A small network was trained on invented records. Each row is its activation on one of them, seen along a few directions.
Each row is followed by the record's values for the fields L, Y, E, B, S, W.
Not every record has every field; a missing one is written absent.
The largest differences between rows may come from other fields.
In the rows, 500 means zero.
Strong random noise was added to every row along 6 fixed directions; ignore it. To show where, here is one row again and again, with new noise each time:
[253 543 316 764 831 492 174 484 411 558 759 557 735 606 667 757 464 415]
[701 627 654 566 678 310 340 696 313 605 626 396 498 482 759 507 120 759]
[568 576 553 392 516 292 388 673 517 583 508 499 199 717 501 498 418 484]
[599 703 681 367 379 334 723 720 409 437 504 381 195 542 502 440 294 713]
[605 632 420 350 595 207 305 732 486 547 697 381 157 758 468 494 365 531]
[459 347 600 659 573 652 280 619 312 758 571 759 790 584 591 555 243 618]
[691 577 646 488 508 306 494 510 574 532 291 506 440 410 603 524 541 463]
[692 620 650 395 363 365 703 603 490 449 382 448 398 386 470 449 449 627]

[666 606 432 305 532 232 363 683 490 610 613 258 184 729 596 413 295 594] | {L: l1, Y: y3, E: e3, B: b2, S: s2, W: w5}
[373 433 227 553 629 478 215 541 496 641 751 619 448 788 523 581 436 380] | {L: l1, Y: y3, E: e2, B: b2, S: s2, W: w5}
[613 638 782 574 506 498 657 594 356 493 464 428 545 390 713 452 240 731] | {L: l1, Y: y1, E: e3, B: b1, S: s2, W: w2}
[508 474 486 570 504 627 528 480 409 517 578 471 837 376 527 486 339 668] | {L: l1, Y: y1, E: e3, B: b2, S: s1, W: w4}
[434 458 312 589 561 562 526 433 511 366 625 507 770 337 426 541 678 434] | {L: l1, Y: y3, E: e1, B: b1, S: s2, W: w5}
[289 615 619 427 267 632 825 426 440 496 253 446 312 668 680 497 447 546] | {L: l2, Y: y3, E: e3, B: b2, S: s2, W: w5}
[174 552 531 495 482 626 578 607 482 498 569 477 265 840 492 543 418 484] | {L: l1, Y: y1, E: e3, B: b2, S: s2, W: w5}
[529 422 493 402 472 500 477 622 455 612 423 382 511 615 588 512 372 524] | {L: l3, Y: y3, E: e3, B: b2, S: s2, W: w5}
[524 722 604 577 613 490 403 512 435 526 720 618 231 593 571 358 377 579] | {L: l1, Y: y2, E: e3, B: b1, S: s2, W: w2}
[538 623 732 616 433 505 834 366 497 280 338 438 703 109 688 532 484 619] | {L: l1, Y: y1, E: e1, B: b2, S: s1, W: w4}
[819 370 611 368 372 394 439 567 444 735 288 562 479 509 662 399 251 582] | {L: l2, Y: y3, E: e2, B: b2, S: s1, W: w4}
[204 611 597 783 582 608 556 276 553 474 295 624 355 547 849 622 597 305] | {L: l2, Y: y3, E: e2, B: b1, S: s2, W: w5}
[191 357 548 582 337 741 594 491 468 574 412 731 630 573 330 610 622 385] | {L: l3, Y: y3, E: e3, B: b2, S: s2, W: w2}
[483 339 502 540 601 492 381 505 609 445 421 472 614 410 432 617 669 340] | {L: l3, Y: y1, E: e1, B: b2, S: s2, W: w5}
[552 499 378 522 689 380 155 438 498 582 572 426 420 673 697 487 499 417] | {L: l2, Y: y3, E: e1, B: b1, S: s2, W: w5}
[155 671 621 568 548 516 725 659 325 309 722 365 249 570 488 648 328 563] | {L: l3, Y: y3, E: e2, B: b2, S: s1, W: w5}
[550 650 530 553 536 419 683 275 669 230 365 350 542 265 579 521 791 409] | {L: l1, Y: y1, E: e1, B: b1, S: s2, W: w5}
[518 406 694 599 330 560 620 356 493 590 237 834 658 354 552 555 617 441] | {L: l2, Y: y2, E: absent, B: b2, S: s2, W: w2}
[704 401 774 476 325 554 494 466 516 723 233 731 523 492 552 382 465 490] | {L: l2, Y: y3, E: e3, B: b2, S: s2, W: w2}
[668 620 556 433 461 267 595 525 467 420 573 378 389 386 542 467 416 571] | {L: l3, Y: y3, E: e1, B: b2, S: s1, W: w5}
[368 509 518 470 373 592 776 491 544 264 506 544 431 430 162 520 672 440] | {L: l3, Y: y1, E: absent, B: b2, S: s1, W: w5}
[445 524 338 426 312 422 659 645 403 409 698 511 457 507 284 557 498 532] | {L: l2, Y: y3, E: e2, B: b1, S: s2, W: w2}
[214 423 675 642 532 557 536 418 518 549 291 600 510 536 711 655 508 364] | {L: l3, Y: y3, E: absent, B: b2, S: s1, W: w4}
[361 578 338 543 608 536 449 498 520 322 723 378 358 584 423 496 580 450] | {L: l2, Y: y3, E: e1, B: b1, S: s2, W: w5}
[388 523 574 456 430 451 384 573 535 590 520 668 248 774 492 508 439 370] | {L: l2, Y: y1, E: e3, B: b2, S: s1, W: w5}
[512 525 841 660 494 615 557 321 599 574  90 635 533 321 828 498 565 441] | {L: l2, Y: y2, E: e3, B: b1, S: s2, W: w5}
[357 458 546 659 757 627 316 561 454 498 492 390 585 542 581 574 442 514] | {L: l3, Y: y1, E: e3, B: b1, S: s2, W: w5}
[415 404 591 498 625 404 450 587 593 422 328 364 366 509 462 620 625 379] | {L: l3, Y: y1, E: absent, B: b2, S: s2, W: w5}
[462 565 692 452 396 498 604 533 487 623 348 506 304 650 690 452 367 590] | {L: l1, Y: y2, E: e3, B: b2, S: s2, W: w5}
[551 479 688 455 577 237 469 677 500 453 275 362 344 505 700 620 452 478] | {L: l2, Y: y1, E: e1, B: b2, S: s2, W: w5}
[437 389 328 518 468 693 527 499 436 477 671 583 695 495 354 404 546 522] | {L: l1, Y: y3, E: e1, B: b1, S: s2, W: w5}
[216 717 572 575 662 499 574 458 509 364 462 323 243 572 669 578 474 467] | {L: l3, Y: y2, E: e3, B: b1, S: s1, W: w4}
[763 746 314 315 511 102 446 446 603 425 586 292 274 446 505 473 592 440] | {L: l2, Y: y2, E: e3, B: b2, S: s1, W: w5}
[410 670 480 451 345 229 851 411 607 171 365 420 446 197 425 666 817 338] | {L: l2, Y: y2, E: e1, B: b2, S: s1, W: w5}
[452 573 321 322 323 666 642 578 381 428 720 319 397 712 315 359 362 723] | {L: l2, Y: y1, E: e3, B: b1, S: s2, W: w5}
[394 604 544 607 476 347 639 551 460 367 613 549 483 412 499 660 517 504] | {L: l1, Y: y1, E: absent, B: b1, S: s2, W: w2}
[479 651 302 682 801 524 301 372 420 464 820 402 680 422 588 536 508 544] | {L: l3, Y: y2, E: e3, B: b1, S: s2, W: w2}
[178 430 413 432 376 741 616 461 581 471 448 598 387 698 275 461 650 314] | {L: l3, Y: y3, E: e3, B: b1, S: s1, W: w4}
[351 678 564 733 634 455 364 330 435 521 636 664 420 572 788 616 473 485] | {L: l2, Y: y2, E: e1, B: b1, S: s2, W: w2}
[382 523 526 630 656 291 357 649 458 446 666 571 420 539 500 704 492 419] | {L: l1, Y: y1, E: e1, B: b2, S: s2, W: w2}
[320 435 371 622 638 473 367 461 472 565 557 548 611 594 649 636 533 392] | {L: l1, Y: y3, E: e1, B: b2, S: s2, W: w5}

Which values does each new row have?
[824 505 557 460 495 373 509 441 620 530 249 403 641 296 634 461 541 510] | {L: l1, Y: y1, E: e3, B: b2, S: s2, W: w5}
[368 481 168 346 482 525 471 567 526 462 735 419 524 707 254 505 524 447] | {L: l1, Y: y1, E: e3, B: b2, S: s1, W: w4}
[438 303 474 480 644 527 269 699 442 600 632 457 514 668 490 555 368 476] | {L: l3, Y: y3, E: e1, B: b2, S: s2, W: w5}
[494 492 511 445 336 457 715 597 505 341 569 609 518 404 258 557 603 471] | {L: l1, Y: y1, E: e1, B: b2, S: s2, W: w2}
[373 412 679 426 274 613 729 566 456 644 286 610 258 726 545 453 374 514] | {L: l3, Y: y3, E: e2, B: b2, S: s2, W: w5}
[408 739 381 428 540 415 572 724 321 394 916 192 340 668 582 513 158 783] | {L: l1, Y: y1, E: e3, B: b2, S: s2, W: w5}
[298 549 641 657 331 628 843 455 341 441 488 702 651 347 542 585 416 581] | {L: l1, Y: y3, E: e2, B: b2, S: s1, W: w5}
[395 716 556 597 569 535 507 484 462 407 615 417 373 476 681 506 394 621] | {L: l2, Y: y2, E: e3, B: b1, S: s2, W: w5}
[346 470 449 381 320 678 596 571 520 557 503 623 256 756 289 331 544 470] | {L: l1, Y: y3, E: e3, B: b1, S: s2, W: w5}
[359 519 463 558 527 584 648 481 380 443 600 514 692 369 544 555 387 648] | {L: l1, Y: y2, E: absent, B: b2, S: s1, W: w4}
[646 542 659 637 571 531 369 484 379 550 473 619 612 412 626 446 306 600] | {L: l2, Y: y1, E: e3, B: b1, S: s1, W: w5}
[314 542 628 613 684 358 531 529 569 344 319 336 383 477 708 736 599 333] | {L: l3, Y: y1, E: e1, B: b2, S: s2, W: w5}
[643 582 397 356 577 318 465 476 655 435 437 215 329 490 533 462 651 356] | {L: l3, Y: y3, E: e3, B: b1, S: s2, W: w5}
[231 587 570 592 535 444 668 487 561 330 408 478 360 566 595 670 618 377] | {L: l1, Y: y1, E: e1, B: b2, S: s2, W: w5}
[605 385 176 388 462 367 351 424 663 586 491 580 496 604 392 529 718 267] | {L: l1, Y: y3, E: e2, B: b2, S: s2, W: w5}
[186 678 263 582 712 347 465 462 548 348 721 262 311 658 672 748 577 317] | {L: l3, Y: y3, E: e2, B: b2, S: s2, W: w5}
[101 591 700 454 378 561 778 700 446 456 365 474 153 813 559 579 374 523] | {L: l1, Y: y1, E: e3, B: b2, S: s2, W: w5}
[448 587 603 487 367 464 753 533 437 470 397 512 361 461 671 566 397 591] | {L: l2, Y: y2, E: e2, B: b2, S: s2, W: w5}
[587 468 528 399 315 562 698 365 668 516 165 540 488 457 449 389 739 379] | {L: l1, Y: y3, E: e3, B: b1, S: s2, W: w5}
[432 549 317 523 321 706 634 285 505 347 632 654 674 386 359 442 689 560] | {L: l2, Y: y2, E: e1, B: b1, S: s2, W: w5}
